Each row below holds a small network's activations on one input, seen along a few directions.
In each table, some parts of the input vary, and every possible input appears once, in random order.
Descriptions start from the smaller parts, as in this example, which fits no table here: one of 2 separate values, together with either a single point or one of 9 places around a ring or (one of 4 places along a line, together with one of 8 places around a ring).
Shared parts are said once, and a part with two or three values counts as separate values.

Rows:
R1: [-11 -27  25   6  50 -30  -5 -17   9  18 -48   3  14]
R2: [ 63  56 -38 -82 -68  97 -42  28   3  -5  15 -40  68]
R3: [ 59  75 -49 -88 -55  84 -39  21   0  -9  28 -32  74]
R4: [-30  -4   1  34 -34   9  11  23  -5   8  20   8 -18]
R5: [ 21 -16   9   3  45 -43 -21 -27 -29  -3 -19  16 -18]
R6: [-12 -18  28   8  35 -21  15  -9  21   3 -32   2   9]
R7: [-30 -10  -7  11   0  -4  26  -9  41  -1   1 -11   0]
R8: [ -8 -15  37  11  26 -10  16  23 -24  18 -10  15 -17]
R9: [-26  -7   1  14 -10   7  28  23  -4  14  23   2 -26]
R10: [-34  -8  -8  32 -25  -2  10 -10  40  -7  -2  -4   8]
R11: [  1   0 -22   8  -5 -18  10 -20   2 -23  28   2 -33]
R12: [ -7 -23  34   9  41 -18  -4  16 -36  33 -26  16 -12]
R13: [ -4   3 -23  29 -29 -16  -6 -21   1 -28  25   9 -25]
R14: [ 19  -7  12   5  30 -35  -1 -20 -17 -18  -3  15 -24]
Describe the family of inputs behind these rows. -> either one of 2 separate values or (one of 3 separate values, together with one of 4 places along a line)
Which of the alternatives is R3? -> one of 2 separate values
Which other rows belong to the same alternative as R2? List them by row number. -> R3

Rows:
R15: [  7 -16   1  -3  16  -6  20   3   3  -7   1   6 -10]
R16: [ 40  15 -11 -23   2  -9 -35  -6 -31 -15  18  11 -12]
R17: [ 19  40 -15 -50 -43  92 -13  38  28  17   7 -39  69]
R18: [ 10 -13  27 -15  28  -8  -7   1  -4   3 -22   5  -5]
R19: [ 19  -8   2 -12  38 -30 -21 -24  -1  -3 -33  -3  22]
R20: [-40 -14  14  29  -1  -2  35  16   6  19   1   0 -16]
R21: [-11 -16  36  -8  39 -12   0  22 -15  32 -22   9   4]
R22: [ -2   7 -28  30 -47  -1 -10   2   2 -22  34  11 -22]
R23: [-16  -7  28   3  17  -6  27  17 -18  21   0   0  -8]
R24: [ 30  27 -25 -13 -16  -3 -11  -7 -34 -28  38   7 -21]
R25: [-39 -28   4  40 -24  -4  22   2  33   2   5  -1 -16]
R26: [-62 -23  17  51 -17  -2  30  25  17  22   3   5  -9]
R27: [ 16 -24  20  -9  38  -8 -14 -18  -8  23 -43  10  10]
R28: [-16  11 -24  16  -5 -11  16 -29  17 -22  11   2  -9]
R29: [ 16  15  -6  -3  11 -18   6 -21   6 -22  16  -7  -7]
R30: [-22  -7   0  19  -5   6  26 -10  12  -9  -2   0 -21]
R31: [ -6 -28  37  -5  52 -16  -7  16 -21  37 -49  -3  21]
R32: [ 16   7   7 -16  23 -23 -14 -19   1 -14  -8   5   3]
R33: [ 17  40 -23 -60 -52  78  -9  41  20  17  -3 -34  67]
R34: [  2  18 -42   2 -31   1 -12  -9 -12 -28  40  -2 -30]
R35: [-27  -3 -12  43 -28 -15  14 -12  37 -18  12   6 -10]
R36: [ 49   9  -8 -18   5  -3 -40 -27 -40  -5  -6  11   0]
Describe the family of inputs behind these rows. -> either one of 2 separate values or (one of 4 places along a line, together with one of 5 places along a line)
Which of the alternatives is R28? -> one of 4 places along a line, together with one of 5 places along a line

Rows:
R37: [-27 -39  40  28  40 -42   0   3  -5  34 -38   9   2]
R38: [  9 -17  12  22  41 -51  -7 -28 -45 -19  -4  28 -55]
R39: [ 11  24  -8 -40 -17  50 -23  19   5  19 -19 -22  55]
R40: [-86 -24  -6  84 -41 -33  54  -8  37 -24  38   7 -60]
R41: [ 57  42 -32 -39 -22  32 -33  -5 -36 -26  24   2   3]
R42: [ 55  37 -36 -45 -17  14 -28 -10  -5 -16  25 -10  29]
R43: [ 12  22  11 -41 -10  66   5  48   5  34 -11 -15  53]
R44: [ -34   26  -64   23 -102   57   24   12   49  -19   70  -17   -9]
R45: [-37 -36  57  19  54 -18  30  25  -2  41 -39  11  -6]
R46: [ -2 -19   6   8  54 -61   2 -40 -12 -17 -13   9 -34]
R47: [ 41  23 -14 -43 -19  40 -23  -1   9 -11  -7 -17  37]
R48: [  2 -38  34  25  38 -52  -1 -17   0   4 -26  15 -16]
Describe the family of inputs behind these rows. -> one of 2 separate values, together with either a single point or one of 5 places along a line
The inputs of R42 and R46 match in every part but the choice among 2 separate values. If R43 is changed in the same way as R42 into R46, which row does it become? -> R45
Change only the choice among 2 separate values in R38. List by row number the other rows that result. -> R41
Change only the choice among 2 separate values in R39. List by row number the other rows that result. -> R37

Rows:
R49: [  7 -29  38  27  54 -48   2  -4 -27  15 -24  12  -3]
R50: [-54 -15 -15  38 -10 -34  51 -11  44 -19  18  12 -32]
R51: [  8 -29  52 -10  71 -24  13  -7 -33  20 -37  11 -34]
R52: [ 10 -21  36  -7  78 -34   5  10 -50  28 -19  17 -36]
R53: [-36 -15  21  40  20 -36   2 -23   4   1 -39  10 -16]
R54: [ 73  66 -52 -83 -56  60 -52  -6   2 -32  33 -36  59]
R55: [-37 -37  12  44 -12 -29   6 -15  20  -7  -3   2 -40]
R56: [-27 -17  18  38  15 -28  -5   7 -38   1 -12  40 -40]
R57: [  1 -26  36  27  64 -50  -2 -20  10  17 -37  12  13]
R58: [ 26  54 -39 -59 -67 111 -14  32  39  10  11 -43  89]
R59: [-36 -17  30  39  17 -34  -5 -15  -9  -3 -28  13 -20]
R60: [-27 -16  19  46  19 -34   1 -15 -31  11  -6  24 -30]
R61: [  2 -26  42  22  54 -57  -5  -7 -15  19 -25  13   2]
R62: [ 79  63 -55 -78 -56  69 -45  -3 -10 -37  34 -38  55]
R63: [ 73  66 -57 -78 -46  67 -49 -19  27 -34  21 -38  70]
R64: [-55 -17 -11  42  -3 -26  47 -17  57 -25  18  14 -26]
R65: [-25 -31  -2  52  -9 -28   6   2 -14   5  23  18 -61]
R66: [ 38  59 -35 -58 -81 116 -16  63 -14  13  34 -27  49]
R67: [-30 -18  13  47  24 -36   0 -12 -26   3 -13  13 -16]
R68: [-34 -46  -3  44 -11 -26  11  -7   7  -8   2  12 -35]
R69: [ 33  59 -25 -64 -83 108 -16  53   1  18  34 -35  56]
R70: [ 84  69 -53 -78 -63  70 -44  -4 -16 -29  36 -26  41]
R71: [-36 -15  12  46  34 -38  -4 -29  11   6 -25  13  -1]
R72: [-45 -15   2  49 -14 -18  53  -6  22 -31  26   2 -50]
R73: [-42 -12  -7  42 -16 -21  46  13   5 -21  41  30 -65]
R74: [ 27  57 -43 -63 -75 103 -11  38  26  16  12 -46  83]
R75: [ -4 -32  38 -21  77 -40   3  -2 -18  19 -41  13  -6]
R76: [ 76  72 -64 -81 -56  58 -45 -12  13 -29  17 -39  64]
R77: [-40 -40  -9  40  -8 -37  11 -17  30   0 -10  10 -26]
R78: [ 23  60 -26 -69 -78  97 -24  52  18  14  26 -45  73]
R79: [ 29  57 -30 -63 -78 106 -17  55   6  10  26 -46  69]
R80: [ 13 -24  54  25  44 -34  -2  11 -37  10 -27  27 -36]
R81: [ -1 -31  34  15  51 -53   2  -9   2  16 -46  21   7]
R82: [-31 -44   2  43 -15 -24  13  -9   1   0   9  23 -48]
R83: [ 85  71 -53 -78 -60  72 -50  11 -26 -31  45 -21  30]
R84: [  4 -28  33  -7  82 -37  10  -4 -34  22 -30   1 -12]
R85: [ -4 -30  29 -19  79 -42  10  -9  -5  23 -52   9  -2]
R86: [-51  -9  -7  45  -8 -38  44 -10  28 -16  40   5 -37]
R87: [-42 -11  -5  50 -12 -27  52  -9  11 -12  47  15 -55]
R88: [ -5 -32  33 -16  87 -34   7 -15   8  18 -52  11   4]
R89: [-37 -35  -7  52   5 -33   8 -28  39   2   0   2 -21]
R90: [  7 -35  46  18  44 -41   3  -1 -27  16 -27  34 -15]
Describe the family of inputs behind these rows. -> one of 6 places along a line, together with either one of 2 separate values or one of 5 places along a line
The inputs of R80 and R81 match in every part but the place on the line of 6. If R65 is changed in the same way as R80 into R81, which row does it become? -> R77
Change only the place on the line of 6 in R85. List by row number the other rows that result. -> R51, R52, R75, R84, R88
Change only the choice among 2 separate values in R78. List by row number the other rows that result. -> R54
Change only the choice among 2 separate values in R74. List by row number the other rows that result. -> R76
List by row number the other rows that have the place on the line of 6 in common with R82. -> R51, R60, R69, R70, R87, R90
